A small network was shown many inputs. Here are its activations along a few directions, one row for each input.
In each table, some parts of the input vary, and every possible input appears once, in random order.
A made-up example of a description, with smaller parts first: one of 3 separate values, together with either a single point or one of 11 places along a line or (one of 4 places along a line, together with one of 8 places around a ring).
Shared parts are said once, and a part with two or three values counts as separate values.

A family of inputs:
row 1: |   6.7 | -38.0 |   1.4 |  30.3 |   1.3 |   8.2 | -13.6 | -11.4 |  33.5 |  -6.2 |  -8.5 |  33.7 |   1.4 |  25.3 |
row 2: |  12.3 |   9.6 |   9.2 |  11.2 | -32.9 | -17.4 |  61.3 | -41.8 |  62.6 | -13.0 | -64.4 |   7.7 | -10.5 |  45.7 |
row 3: | -53.5 |  25.9 | -14.0 | -31.1 |   3.1 |  -4.6 |  -8.6 |  10.1 | -23.4 |  22.0 |  21.6 | -17.6 |  -3.8 | -17.9 |
row 4: | -26.2 |   9.4 |  -0.9 | -27.2 |  22.3 |   1.2 |  10.1 |   0.4 | -33.8 |  24.2 |  16.4 | -43.1 |  10.6 | -35.9 |
row 5: | -35.5 |   4.1 |   5.6 |  19.2 | -14.8 | -11.3 | -11.6 | -17.5 |  34.2 |   8.5 |   1.7 |  34.3 |  49.5 |  -3.7 |
row 6: |  40.1 | -17.7 |  -1.8 |  16.8 | -13.9 | -36.5 |   6.3 | -13.1 |  -9.3 |  12.7 | -16.9 |  48.9 |  41.4 |  -0.3 |
row 7: |  12.7 |  -9.2 |  27.4 |  17.3 |  -2.6 |   4.4 |  -5.3 | -29.3 |  41.8 | -26.2 |   3.8 |   1.4 |  44.5 |  -8.9 |
row 8: |  -4.0 |  17.1 |   7.8 | -32.8 |  15.9 |  23.0 |  -4.9 |  10.6 | -17.6 |  -9.9 |  17.7 | -54.1 |  -3.2 | -28.3 |
row 9: | -13.3 |   9.7 |  18.2 |  12.9 | -18.6 |   4.3 | -24.5 | -12.2 |  52.3 | -17.6 |   8.1 |  23.8 |  33.8 |   8.3 |
row 10: | -12.1 |  -2.5 | -19.8 |  -4.7 |  21.4 |  21.7 | -12.2 |  24.4 | -31.3 |   4.2 |   7.7 | -19.2 | -51.4 |  11.9 |
row 11: | -14.8 |  45.7 |  -6.9 | -31.6 | -29.8 |  14.6 |  76.3 |  -3.7 | -17.3 |  12.9 | -37.3 | -43.8 | -72.5 |  27.9 |
row 12: |   1.0 |  -7.4 | -13.1 |  14.7 |  -4.2 | -10.8 |  -9.0 | -21.7 |  16.7 |  17.3 |   1.3 |  46.6 |  48.2 |  11.1 |
row 13: |  47.0 |  17.4 | -15.1 | -28.0 |   3.2 |  -7.6 |   4.7 |  42.0 | -49.0 |  -5.2 |  12.9 | -10.2 | -20.4 |  -7.4 |
row 14: | -14.5 |  19.2 | -33.5 | -31.9 |  17.1 |  -1.4 |  -2.3 |  10.8 | -40.4 |  32.9 |  24.9 |  -1.1 |  -5.6 |  -6.4 |
row 15: |  28.0 |  -9.4 |  -6.6 |   5.6 |  17.1 |  -8.0 |  11.0 |  45.5 | -54.9 |  -1.4 |  -4.7 | -15.0 | -53.9 |   2.1 |
row 16: |  45.2 | -46.4 |  16.6 |  32.6 |  -4.4 | -20.2 |   3.2 |  -2.1 |   7.2 | -12.7 | -26.4 |  38.2 |  -6.3 |  13.6 |
row 17: | -31.7 |  34.5 |  -5.9 | -36.0 |  -3.9 |  16.7 | -23.9 |  19.6 |  -7.2 | -10.2 |  23.2 | -28.5 | -17.9 | -10.1 |
row 18: |  23.1 |  -2.4 |  -0.6 |   7.8 |  -7.3 |   5.0 | -22.2 | -16.3 |  34.7 | -10.1 |   7.3 |  36.5 |  32.8 |  23.7 |
row 19: |   6.7 |  27.0 | -25.6 | -37.7 |  11.0 |  20.5 | -17.8 |  20.7 | -24.7 |  -0.9 |  26.0 | -11.8 | -19.1 |   2.1 |
row 20: |  26.8 |  11.4 | -23.9 | -21.1 |   8.6 | -28.6 |  19.1 |  30.9 | -63.7 |  29.9 |  12.3 |   0.6 |  -8.0 | -17.0 |
row 21: | -10.1 | -14.2 |  14.1 |  24.0 |   0.8 | -11.4 |   7.4 | -34.9 |  23.5 |   1.3 |  -2.5 |  12.0 |  60.2 | -20.6 |
row 22: | -19.3 |  -9.6 |  11.5 |   3.8 |  27.1 |  24.4 |  -1.4 |  10.6 | -22.1 |  -2.1 |  -0.2 | -60.7 | -39.1 | -22.7 |
row 23: |  61.4 | -14.1 |  11.9 |   9.4 | -16.5 | -21.7 |  -6.1 |  -7.0 |   8.3 | -15.8 | -11.4 |  38.9 |  26.8 |  12.7 |
row 24: | -27.8 | -24.7 |  18.4 |  35.9 | -11.7 |   8.6 | -17.5 |  -8.3 |  51.3 | -11.8 |  -7.0 |  20.2 |   2.7 |   8.5 |
row 25: | -47.8 |   6.6 |  -2.0 |  -2.2 |   4.9 |  19.0 | -19.9 |  21.8 | -13.3 |  -2.7 |   5.6 | -36.2 | -50.0 |  -2.3 |
row 26: |  -0.4 | -42.1 |  27.4 |  43.0 |   6.7 |   8.0 |   1.5 | -28.0 |  42.0 | -19.7 | -11.2 |  -1.4 |   9.4 | -11.8 |
- Describe the family of inputs behind these rows. => one of 2 separate values, together with either a single point or (one of 3 separate values, together with one of 4 places along a line)
- Changing only the choice among 2 separate values turns row 10 into row 1. The same change can be made to row 15. Which row results? => row 16
- Which other rows does row 3 become when the place on the line of 4 takes its other values? List them by row number. => row 4, row 14, row 20
- Which other rows does row 6 become when the choice among 3 separate values takes its other values? List them by row number. => row 16, row 23

A family of inputs:
row 27: |  30.7 |  32.4 | -26.1 | -38.5 |  -7.0 | -21.4 |  31.9 |  17.6 | -53.6 |  23.8 |  -1.6 |   0.3 | -11.0 |   3.1 |
row 28: | -53.0 |  23.3 |  -1.9 | -23.1 |   9.7 |  29.9 |   8.0 |  10.6 | -12.5 |   2.0 |   4.1 | -62.6 | -52.2 |  -8.1 |
row 29: | -41.0 |  42.0 | -20.8 | -42.8 |   5.8 |   5.1 |  -0.4 |   9.8 | -32.2 |  26.2 |  28.1 | -26.7 |   5.9 | -21.8 |
row 30: | -51.2 |  23.9 |  -0.7 | -13.1 |  -3.9 |   6.5 | -23.0 | -22.9 |  31.0 |   8.8 |  26.8 |   3.9 |  55.4 | -17.0 |
row 31: |  18.0 |  14.2 |  -8.0 | -17.5 |  -2.3 |   5.2 |  41.4 |  20.4 | -32.3 |  -1.1 | -25.1 | -36.1 | -70.5 |  17.3 |
row 32: |  -9.1 | -21.4 |  28.7 |  38.4 | -18.8 |   5.1 |  11.3 | -36.5 |  67.1 | -22.1 | -31.0 |  12.6 |  10.4 |  18.2 |
row 33: |  19.4 | -44.2 |  20.0 |  42.8 |   6.1 |  -4.1 | -32.9 | -15.2 |  34.2 | -16.6 |   4.6 |  38.3 |  44.7 |  -4.7 |
row 34: | -36.9 | -14.6 |  11.1 |  12.8 |  20.4 |  22.1 | -57.5 |   0.8 |  18.6 | -10.7 |  37.5 |  -5.3 |  30.7 | -26.8 |
row 35: |  40.3 | -14.4 |   7.2 |  22.7 | -20.1 | -10.9 |  42.8 |  -6.4 |  15.7 | -12.3 | -48.1 |  14.8 | -38.8 |  39.0 |
row 36: | -64.2 |   5.9 |  19.7 |   6.7 |  -2.9 |  32.1 | -14.7 | -21.4 |  50.8 | -14.7 |   2.8 | -30.7 |  -2.7 |  -3.8 |
row 37: |  53.9 |   2.4 | -12.0 |   0.4 | -23.0 | -37.8 |  32.3 | -10.3 |  -6.0 |  12.2 | -25.9 |  50.3 |  21.6 |  24.7 |
row 38: |  69.0 | -38.7 |  -1.3 |  25.7 |   3.6 | -21.0 |  -2.6 |  14.7 | -17.5 |  -7.3 | -12.4 |  41.3 |  -5.1 |  14.4 |
row 39: |   4.9 |  -4.4 |   8.4 |  17.2 | -18.9 | -21.6 |   1.6 | -39.0 |  46.3 |   2.5 |  -8.1 |  46.7 |  69.2 |   4.7 |
row 40: | -26.2 |   2.3 |  -9.2 | -17.7 |  31.2 |  18.1 | -35.2 |  34.7 | -44.3 |   6.0 |  38.4 | -36.8 | -19.5 | -31.7 |
row 41: |  45.3 |  -8.6 | -14.9 | -14.0 |  20.2 |  -7.2 |  -2.9 |  43.3 | -65.0 |   3.2 |  10.0 |  -9.8 | -37.8 |  -7.5 |
- Changing only one part turns row 27 into row 41. The same change can be made to row 37. Which row results? => row 38
- Describe the family of inputs behind these rows. => one of 3 separate values, together with one of 5 places around a ring
- Which other rows does row 28 become when the choice among 3 separate values takes its other values? List them by row number. => row 29, row 40

A family of inputs:
row 42: |   2.6 | -28.6 |   9.1 |  30.6 |   0.3 |   4.9 | -30.8 |  -7.2 |  34.2 | -14.3 |   2.8 |  32.2 |  15.7 |  10.9 |
row 43: |   8.6 | -10.5 |  19.7 |  15.7 |  -7.6 |  -0.7 |  23.1 | -20.4 |  23.8 | -12.0 | -22.9 |  -8.4 |   1.6 |   2.3 |
row 44: |  20.6 |   6.5 | -17.9 | -24.2 |  17.7 |  14.1 |  14.0 |  53.6 | -69.1 |  -0.2 |  -2.7 | -46.5 | -96.6 |   7.1 |
row 45: |  25.5 | -39.9 |  18.1 |  35.4 |   7.3 |  -8.6 |  -8.0 | -10.0 |  13.5 | -11.3 |  -8.9 |  18.3 |  20.4 |  -5.9 |
row 46: | -16.0 |   0.0 |   3.2 | -10.1 |  22.0 |   5.5 | -15.7 |   6.7 | -21.9 |   5.1 |  25.7 | -27.9 |  16.8 | -36.5 |
row 47: |  -1.6 |  25.3 | -16.5 | -21.8 | -11.4 | -13.0 |  27.3 |  -3.7 | -15.2 |  19.5 |  -8.4 |   2.9 |  -1.7 |   8.1 |
row 48: |  48.2 | -19.8 |  -4.5 |  17.9 |  -7.5 | -26.5 |  -2.1 |   1.2 |  -2.5 |   1.1 |  -7.6 |  51.5 |  23.4 |  13.1 |
row 49: | -49.1 |  18.1 |   0.4 |  -6.0 |  -6.7 |  17.6 |  -4.5 |  -8.1 |  23.5 |   0.8 |   2.4 | -15.7 |  -9.6 |   5.4 |
row 50: |  32.5 |   8.7 |  -3.9 |  -3.6 | -21.0 | -19.2 |  28.1 | -10.5 |   7.5 |   1.4 | -23.1 |  24.5 |   5.8 |  22.2 |
row 51: | -14.7 |   1.4 |  10.2 |  12.6 | -14.3 |  12.8 |  -1.5 | -16.8 |  44.7 | -15.9 | -12.1 |   5.4 |  -2.5 |  19.9 |
row 52: | -25.8 |   5.8 |   8.4 |  -2.3 |   1.3 |   4.6 |  22.0 | -11.7 |   2.7 |   5.2 |  -8.7 | -30.2 |  -5.8 | -12.6 |
row 53: |   8.9 |  20.4 | -21.6 | -29.0 |   7.7 | -10.8 |  -9.7 |  16.7 | -40.6 |  20.1 |  26.7 |   6.5 |  20.5 | -15.4 |
row 54: | -39.7 |  12.5 |  -4.8 | -15.2 |  12.2 |  19.2 | -42.3 |  10.1 |  -0.6 |   0.4 |  36.7 | -12.7 |  12.2 | -18.8 |
- Describe the family of inputs behind these rows. => either a single point or (one of 3 separate values, together with one of 4 places along a line)
- Which other rows does row 51 become when the choice among 3 separate values takes its other values? List them by row number. => row 43, row 50
- Which other rows does row 46 become when the place on the line of 4 takes its other values? List them by row number. => row 43, row 45, row 52
